A small network was shown many inputs. Here are its activations along a few directions, one row for each input.
Each table varies a few parts of the input and shows all the possible inputs, shuffled.
A made-up example of a description, with smaller parts first: one of 2 separate values, together with either a single point or one of 9 places around a ring or (one of 5 places around a ring, together with one of 6 places along a line).
Shared parts are said once, and a part with two or three values counts as separate values.

Other details of the inputs shift rows strongly along three fixed directions, in all tables alike. That doesn't count.

A family of inputs:
R1: [ 13  10  -7  18  51   1 -12 -25 -16   8 -16 -10  17   3 -24]
R2: [-22  20  21   9 -17   8  11  15  -8  23 -33  10  -3   7   4]
R3: [ 15   9 -12  18  49   0 -14 -24 -24  -3 -19 -23  20   0  -9]
R4: [ 10  -7   5   5 -25   0  -3   0  -9  -5   9   1 -15  10  13]
R5: [  2   5   5   5 -25  -3  -6  -2 -16  -7  -2   2 -12   4  11]
R6: [ 12 -14 -10  -9   6   0  -4 -10   5 -19  25  -3  -1  -3  -4]
R7: [-22  23  12   4 -28   2   6   8 -15  11 -40   1   3   6  22]
R8: [  3  -9   2   0 -16  -3  -8   6  -2  -4   9   4 -14  -2   8]
R9: [ -9 -21 -14 -37   5  -1  16   9  45 -17  26   3  12 -14  -3]
R10: [-14  10   0   2   3   0   2   2 -10   5 -15  -3   7  -2   9]
R11: [-12   4 -15  -6  55   7  10   0  10   9  -9 -10  33 -11   0]
R12: [-31  13   0 -21   1   2  24  19  32  17 -12  13  26  -5  -4]
R13: [ 23 -14 -11  -5  13 -10  -8 -11  11 -12  32   1   0  -5 -27]
R14: [ 26  -9   0   1  -3   5  -2  -9   1 -11  28   2 -11   5 -18]
R15: [-18  25  20  12 -25   6  10  16 -15  23 -31   8  -1  10   5]
R16: [ 13 -16  -3   2   9  -1 -10  -8   1  -9  16  -3 -10  -6  -1]
R17: [ 29  -7  -1   5  -3   2  -3  -9  -2 -12  27   1 -13   3 -18]
R18: [  7   2   6   7 -23   0  -6   1 -15  -3  -1   3 -12   4  15]
R19: [ -9 -26 -14 -28  12  -4  16  17  47  -7  35   2   3 -14  -1]
R20: [ 16  16 -10  15  49   6  -9 -26 -19   7 -14 -11  26   9 -21]
R21: [  2 -12   6   3 -13  -4  -2   2   3  -1   9   1 -17   0   9]
R22: [  8  -5   6   5 -32  -9 -15  -1 -12 -10   0  -1 -22   2   6]
R23: [-34   2  -2 -19   8   2  27  25  29  17 -10   3  20  -7  15]
R24: [ 10 -12  -8   0   6  -5 -12  -8  -1 -14  19  -5  -8  -5  -5]
R25: [  0  -9   5  -3 -18  -6  -6  -1   4  -9   1   0 -14  -4   4]
R26: [  2  23   0  23  24   1 -12 -14 -26  17 -32  -5  13  10 -13]
R27: [  7   1   6  10 -23  -2  -1   1 -13   0   0   0 -14   8  15]
R28: [  2  -7   8   4 -27  -5 -11  -3  -9  -9   7   3 -22  -1   7]
R29: [-34   3  -3 -27   8   9  25  23  30  11  -9   8  26  -7  15]
R30: [  5   3  10   9 -20   2  -2   7  -7   4   1   7 -16   6  -8]
Each input here is: one of 5 places along a line, together with either one of 2 separate values or one of 4 places along a line.
- Start at R9 and move only the place on the line of 4, one step at a time. The first step leads to R6. Which rows follow, in order? => R29, R4
- Which other rows does R12 become when the choice among 2 separate values takes its other values? List them by row number. => R17
- Which other rows agree with R10 in the place on the line of 5? List them by row number. => R3, R11, R13, R15, R23
- Which other rows agree with R8 in the place on the line of 5? List them by row number. => R19, R22, R24, R26, R30
